These are the activations of a small neural network, seen along a few directions. Each row is one input.
Each table varies a few parts of the input and shows all the possible inputs, shuffled.
A made-up example of a description, with smaller parts first: ring(8) and (point or ring(9) or (values(2) and line(6))).
Shared parts are said once, and a part with two or three values counts as separate values.

Other details of the inputs shift rows strongly along two fixed directions, in all tables alike. That doesn't count.

A family of inputs:
row 1: 12,-10,16,-2,5,10,-15,0,-17,0,-9
row 2: -4,2,0,9,2,-2,15,6,9,-6,1
row 3: 0,8,-1,-24,2,11,-22,5,-10,17,6
row 4: 6,15,10,-3,0,10,-14,5,-16,19,13
row 5: 16,-5,19,-16,7,16,-15,6,-25,10,-5
row 6: -5,-7,-10,-27,3,-13,54,10,16,-6,-4
row 7: -4,-7,-17,-32,0,-22,48,0,9,-6,-2
row 8: -11,-1,0,47,-3,4,-21,-5,17,-19,-4
row 9: 0,4,-1,10,-4,-10,15,-4,1,-3,5
row 10: 15,-6,19,-12,7,15,-17,4,-23,9,-5
row 11: 4,9,3,-5,-1,-4,13,3,-8,9,9
row 12: -3,8,5,-14,4,20,-19,14,-2,15,3
row 13: 5,-17,11,29,0,6,-27,-11,-5,-17,-15
row 14: -2,8,6,-19,5,20,-17,15,-3,17,3
row 15: -10,-12,-18,47,-13,-24,-5,-27,22,-30,-9
row 16: -5,-7,-10,-27,2,-13,53,10,16,-6,-4
row 17: -4,4,2,39,-8,0,-24,-10,3,-8,3
row 18: 3,7,-2,-1,-3,2,-20,-7,-9,12,6
row 19: -1,-1,-4,-17,5,-14,59,11,10,-5,2
row 20: -1,10,8,7,4,14,-12,10,-1,8,5
row 21: -6,4,2,-4,2,15,-16,9,5,6,0
row 22: -3,1,-8,-21,0,-3,3,1,0,4,2
row 23: 4,9,3,-4,-1,-4,13,3,-8,9,9
row 24: 2,13,11,-5,7,18,-13,15,-7,16,8
row 25: 4,7,-3,-2,-3,1,-19,-6,-8,11,6
row 26: -10,-12,-18,47,-13,-24,-4,-28,23,-30,-8
row 27: -3,4,-4,-13,0,6,-20,0,-3,8,3
row 28: -18,-16,-20,39,-10,-19,-8,-22,29,-36,-13
row 29: 12,-10,16,-2,5,11,-17,0,-17,1,-8
row 30: 4,-3,-15,-25,-3,-27,51,-5,3,-1,3
Each input here is: values(5) and (point or ring(5)).

A family of inputs:
row 31: -2,9,-7,8,0,3,-32,-5,-3,2,4
row 32: -3,-7,-18,32,-7,-17,-5,-16,19,-18,-4
row 33: 7,-10,5,-20,8,3,15,6,-6,2,-5
row 34: 1,4,7,26,-5,6,-27,-6,-6,-1,6
row 35: -3,-7,-3,4,5,-18,47,2,10,-14,-5
row 36: -7,14,2,2,1,15,-52,-7,-10,12,11
row 37: 2,-14,-8,-4,-8,-25,42,-9,3,-16,-6
row 38: -1,7,1,-22,0,7,20,11,3,20,2
row 39: -1,4,-4,21,-4,5,-31,-16,6,7,1
row 40: 7,9,8,-17,6,1,21,10,-11,11,9
row 41: 1,4,7,27,-9,7,-40,-10,-10,-1,1
row 42: -6,-11,1,36,2,-5,2,-7,18,-27,-12
row 43: -11,-8,-11,33,-8,-7,-2,-2,26,-20,-6
row 44: 11,2,13,-27,13,19,-1,15,-16,15,0
row 45: -1,15,3,-29,4,14,-4,21,-8,18,9
row 46: -17,-5,-11,-9,-3,-16,41,1,20,-17,0
row 47: 11,-7,6,-30,0,-5,12,2,-14,9,-1
row 48: 13,-1,11,-32,6,13,-6,7,-21,16,-2
Question: Describe the family of inputs behind these rows.
Answer: (values(2) and line(4)) or ring(10)
Question: Change only the values(2) part in row 43. List by row number the other rows that result.
Answer: row 32
Question: List by row number the other inputs of the same sort as row 37.
Answer: row 33, row 34, row 35, row 40, row 41, row 42, row 44, row 47, row 48

A family of inputs:
row 49: 5,-11,4,-14,-1,-8,47,10,6,-4,-7
row 50: 3,7,-6,-20,9,-5,34,16,5,5,5
row 51: -5,-15,2,26,-3,-8,19,-7,16,-22,-13
row 52: 17,9,12,-33,5,9,-2,8,-28,30,11
row 53: 10,2,7,6,-1,9,-30,-7,-12,11,2
row 54: 1,15,6,-39,6,13,-5,17,-17,24,14
row 55: 2,0,12,7,2,24,-51,1,-15,5,-3
row 56: 4,-14,-4,-24,4,-15,38,1,1,-6,-9
row 57: 1,-13,-5,26,-6,-10,-6,-18,11,-18,-13
row 58: -10,-4,-10,9,-3,-4,-9,-5,13,-8,-5
row 59: 2,-13,-4,26,4,-12,17,-3,14,-26,-11
row 60: -5,6,-6,23,-6,-2,-23,-10,4,1,6
row 61: -10,3,-8,16,-6,-13,5,-6,8,-12,2
row 62: 12,12,15,-34,6,10,-1,13,-30,24,9
row 63: -3,19,11,-4,1,24,-50,8,-16,18,13
row 64: -11,0,-5,18,3,-3,8,-3,18,-12,-1
row 65: 3,-8,0,-20,1,-16,42,2,-4,-12,-2
row 66: -14,-3,-4,31,-5,-2,1,-5,23,-15,-5
row 67: -6,0,-11,25,-7,-4,-20,-14,15,-7,-4
row 68: 1,14,2,11,-3,16,-49,-5,-6,19,10
row 69: -14,-10,-15,16,-5,-13,11,-8,21,-24,-7
row 70: -1,-4,9,25,6,10,-20,-4,3,-9,-6
row 71: 15,-7,-3,-57,6,-14,61,8,-10,12,-1
row 72: 1,12,1,-6,0,20,-42,2,-7,21,6
row 73: 10,-1,1,-22,1,-11,34,1,-14,4,3
row 74: 10,5,15,-39,8,14,-4,15,-26,20,7
row 75: -11,-7,-8,26,-9,-9,18,0,27,-17,-6
row 76: -6,7,-5,24,-7,0,-22,-8,1,-2,5
Question: Describe the family of inputs behind these rows.
Answer: values(2) and (line(4) or ring(10))
Question: The inputs of row 51 and row 66 match in every part but the values(2) part. If row 59 is changed in the same way as row 51 into row 66, which row does it become?
Answer: row 50

A family of inputs:
row 77: -8,-23,3,21,-1,-3,5,-8,15,-29,-11
row 78: 5,-2,-3,22,3,3,-30,2,-3,-14,1
row 79: -14,-1,6,24,0,14,-23,11,10,-10,-8
row 80: -15,-20,-14,18,-8,-12,-2,-19,19,-32,-9
row 81: -18,5,-8,14,-6,10,-33,4,9,-5,-3
row 82: -5,-22,-17,19,-12,-12,-2,-17,22,-22,-14
row 83: 14,12,-1,-25,13,13,-5,14,-3,23,7
row 84: 3,2,-3,-27,0,-13,9,-13,-17,8,5
row 85: 6,10,10,21,-9,10,-38,1,-18,8,13
row 86: 13,10,15,-17,4,18,8,16,-7,26,5
row 87: -16,13,-12,21,-11,-2,-29,-3,7,0,7
row 88: 14,3,24,-20,12,13,4,4,-29,15,2
row 89: 7,1,-1,11,-7,3,-44,-19,-12,13,-3
row 90: 7,-12,-9,-14,15,-25,43,-10,0,-20,-7
row 91: 7,12,18,-14,3,15,8,23,-13,15,8
row 92: -13,15,-13,-26,0,-9,22,1,3,13,14
row 93: -14,-8,-11,12,-11,-8,-2,-2,20,-23,-9
row 94: 6,-15,3,31,-6,-4,11,-8,11,-14,-8
row 95: -12,-9,-16,21,-12,-21,-1,-23,13,-21,3
row 96: 2,-1,-3,-9,-3,-19,41,-7,-2,-5,12
row 97: 1,1,-21,-12,11,-16,46,5,20,-2,-2
row 98: -12,-16,1,30,-7,-6,6,3,24,-32,-15
row 99: 2,-2,14,10,1,27,-39,8,6,11,-7
row 100: -13,-8,-14,-24,-2,-16,41,-3,20,-15,-4
row 101: -6,12,5,22,-4,3,-16,-8,4,0,11
row 102: 12,10,14,-21,6,1,2,-5,-30,19,11
row 103: -4,6,6,33,0,16,-19,2,9,6,-2
row 104: 11,6,2,-29,16,9,-5,9,-16,11,12
row 105: 9,7,2,-30,-4,-6,-3,0,-28,17,6
row 106: 7,-19,12,20,1,10,-26,-9,-2,-6,-21
row 107: 13,-9,15,24,1,7,-14,-10,-9,0,-12
row 108: -15,6,-10,-33,5,1,20,6,7,6,3
row 109: 5,4,-7,-7,-6,-17,44,-1,11,7,6
row 110: -4,6,-3,13,10,6,-23,-1,10,-9,4
row 111: -1,17,9,24,-9,10,-34,3,-6,7,12
row 112: 16,11,14,-18,-1,-1,0,3,-35,19,8
row 113: 4,-4,13,26,-5,8,-14,5,-8,-9,0
row 114: -8,-3,3,16,3,17,-18,6,15,4,-10
row 115: 2,-1,-13,-13,6,-20,45,11,13,-16,0
row 116: 1,-4,6,2,-4,11,-45,-5,-17,-2,-10
row 117: 6,-10,11,-21,1,5,14,18,-9,-1,-3
row 118: 5,-10,20,13,2,17,-39,3,-17,-5,-14
row 119: 2,5,-3,-34,-1,13,-5,9,2,22,0
row 120: -3,-13,6,29,-2,-5,11,-9,8,-24,-3
row 121: 21,8,11,-18,2,2,1,-4,-27,28,5
row 122: -13,9,-8,33,-9,-13,9,-3,11,-12,5
row 123: -9,14,15,22,6,25,-29,6,-2,8,7
row 124: 7,-11,13,12,0,24,-39,3,-2,6,-8
row 125: -6,4,-16,-16,-11,-24,35,2,10,-5,6
row 126: -3,18,-1,-31,-1,5,-7,3,-7,22,17
row 127: -4,-16,-14,-21,-8,-21,40,2,7,-19,-6
row 128: -4,12,-17,-24,-4,-10,22,2,7,22,9
row 129: 5,15,-5,-29,-5,4,-4,4,-3,31,12
row 130: -1,20,-2,-27,21,13,-2,15,-6,18,13
row 131: 19,2,-2,-23,12,8,-4,9,-10,18,6
row 132: 4,-11,-1,1,-3,5,-29,-14,-4,1,-15
row 133: -3,-12,-19,25,-16,-20,-3,-22,18,-13,-3
row 134: -14,-3,-1,43,-5,-7,14,2,19,-24,-6
row 135: -4,11,-6,-34,3,15,-5,12,0,28,2
row 136: 8,-7,21,-30,13,15,-3,6,-23,10,-6
row 137: 17,-14,-11,-12,11,-21,37,-8,1,-9,-12
row 138: -8,0,16,11,4,25,-37,6,5,-1,-3
row 139: 2,-11,-9,39,-13,-19,8,-20,15,-16,-2
row 140: -8,-9,-16,23,-17,-23,-2,-14,10,-22,0
row 141: 0,4,11,-13,6,2,34,9,2,1,6
row 142: -15,5,12,11,8,27,-36,8,4,4,-1
row 143: 10,-14,8,-2,0,-20,53,0,-8,-18,-11
row 144: -19,5,-10,40,-6,-15,11,-16,21,-19,5
row 145: 2,19,-3,-22,15,9,-1,23,-9,16,11
row 146: 0,-10,-2,-34,4,-8,19,-8,-10,-4,-8
row 147: 12,-11,-8,-14,10,-25,40,0,-6,-18,-9
row 148: 4,20,0,-13,1,6,9,8,-6,32,14
Question: The inputs of row 79 and row 118 match in every part but one. If row 145 is changed in the same way as row 79 into row 118, which row does it become?
Answer: row 147
Question: The inputs of row 134 and row 91 match in every part but one. If row 92 is changed in the same way as row 134 into row 91, which row does it become?
Answer: row 126
Question: Describe the family of inputs behind these rows.
Answer: values(3) and line(4) and (point or ring(5))
Question: Change only the ring(5) part in row 103. List by row number the other rows that result.
Answer: row 114, row 128, row 135, row 148
Question: A walk changes only the line(4) part. It starts at row 102 and steps to row 96. List the rest of the walk in order.
Answer: row 101, row 144
Question: Change only the values(3) part in row 97. List by row number the other rows that result.
Answer: row 130, row 145
Question: Which other rows agree with row 140 in the line(4) part and the values(3) part? List them by row number.
Answer: row 78, row 85, row 113, row 117, row 127

A family of inputs:
row 149: 31,-3,14,-24,2,0,9,1,-22,7,6
row 150: -9,7,-7,-41,-11,-10,-5,20,-29,-2,7
row 151: -11,21,19,-13,11,31,-9,18,-16,24,18
row 152: 5,-19,11,-14,0,-3,47,19,7,2,-10
row 153: -8,6,-15,20,9,5,-22,-2,18,-6,10
row 154: -11,21,18,-18,8,8,22,16,-2,13,6
row 155: -10,-19,-17,17,16,-7,8,-16,21,-30,-15
row 156: 15,8,1,10,-3,-11,5,0,-10,17,11
row 157: 2,11,-1,10,4,-27,31,-15,-1,-9,2
row 158: -15,-13,-2,6,-4,3,-25,-24,-3,-10,-7
row 159: 6,-14,-11,-31,-14,-11,35,-5,-1,11,-17
row 160: -7,15,18,-21,1,20,-19,43,-31,1,8
row 161: -21,11,-5,13,-11,-10,-21,-21,9,-4,0
row 162: -11,-11,-2,-16,-5,-18,15,-20,6,-13,-16
row 163: -17,2,8,33,-2,11,-8,4,13,-11,10
row 164: 0,-10,1,-40,-2,1,6,-5,-13,10,4
row 165: -22,7,-11,7,-8,-2,-15,-20,2,0,9
row 166: -12,-24,8,25,0,-1,18,-2,18,-31,-10
row 167: 21,16,-1,-8,-2,-3,19,3,-18,28,6
row 168: 15,4,-4,11,-9,-21,25,-9,3,-11,13
row 169: 18,11,24,-22,15,9,-17,-2,-34,18,-1
row 170: 0,-21,11,15,-8,0,22,3,21,-29,-10
row 171: 8,-3,8,-20,-13,17,-41,-5,-10,10,3
row 172: -2,10,1,31,5,-2,-14,-18,-12,-3,12
row 173: -11,19,-7,9,14,2,-21,-2,14,1,0
row 174: 11,13,5,-24,3,-9,-2,22,-44,-3,11
row 175: 17,-5,-4,-32,13,8,2,18,-1,23,-6
row 176: -9,3,9,35,-9,9,-13,11,15,4,3
row 177: 0,11,-10,29,2,14,-52,6,15,15,4
row 178: -16,-19,9,21,6,3,21,-6,12,-29,-13
row 179: 5,12,7,34,1,7,-42,-12,-14,4,18
row 180: 7,-12,8,-16,-2,4,50,16,4,5,-19
row 181: 25,-9,10,-1,2,-4,-1,0,-19,14,-3
row 182: 1,14,8,-10,-5,14,25,23,0,25,2
row 183: 15,0,14,-21,17,7,2,-6,-35,13,5
row 184: 24,-12,-1,-5,-1,-15,39,-6,-11,4,-16
row 185: 14,-18,2,0,7,-17,29,-13,-10,-15,-1
row 186: 8,8,-18,-27,4,-11,37,11,20,0,12
row 187: -8,14,0,-17,-7,12,-32,-4,-12,24,21
row 188: 2,-21,-8,-24,-13,-19,27,-5,4,5,-10
row 189: -9,7,-4,23,-20,6,-54,-9,3,18,7
row 190: -14,-4,-23,29,-26,-19,5,-21,24,-7,-11
row 191: -9,14,-13,-8,18,9,-5,2,5,9,11
row 192: -9,-12,-10,21,13,-12,-3,-16,27,-31,-24
row 193: -14,-6,-26,15,1,-22,0,13,11,-45,-9
row 194: 14,-11,-17,-25,9,-4,37,9,11,6,-20
row 195: 2,-10,-5,2,15,13,-26,0,6,-6,-3
row 196: -4,13,0,8,-21,12,-52,-8,1,11,16
row 197: -16,-14,14,29,3,-4,12,-7,20,-34,-22
row 198: 1,13,15,-1,-7,17,0,18,5,7,16
row 199: 1,13,-17,17,2,11,-22,4,15,14,-5
row 200: 10,-11,-6,8,4,9,-26,-1,18,-15,-7
Question: Describe the family of inputs behind these rows.
Answer: values(4) and (point or (values(2) and line(6)))
Question: The inputs of row 154 and row 161 match in every part but the values(4) part. If row 163 is changed in the same way as row 154 into row 161, which row does it become?
Answer: row 187
Question: A walk changes only the line(6) part. It starts at row 159 and steps to row 188. List the rest of the walk in order.
Answer: row 171, row 164, row 158, row 162
Question: Which other rows agree with row 192 in the values(4) part? List them by row number.
Answer: row 153, row 155, row 173, row 175, row 177, row 186, row 191, row 193, row 194, row 195, row 199, row 200
Question: Change only the values(4) part in row 177. List by row number the other rows that result.
Answer: row 156, row 176, row 189
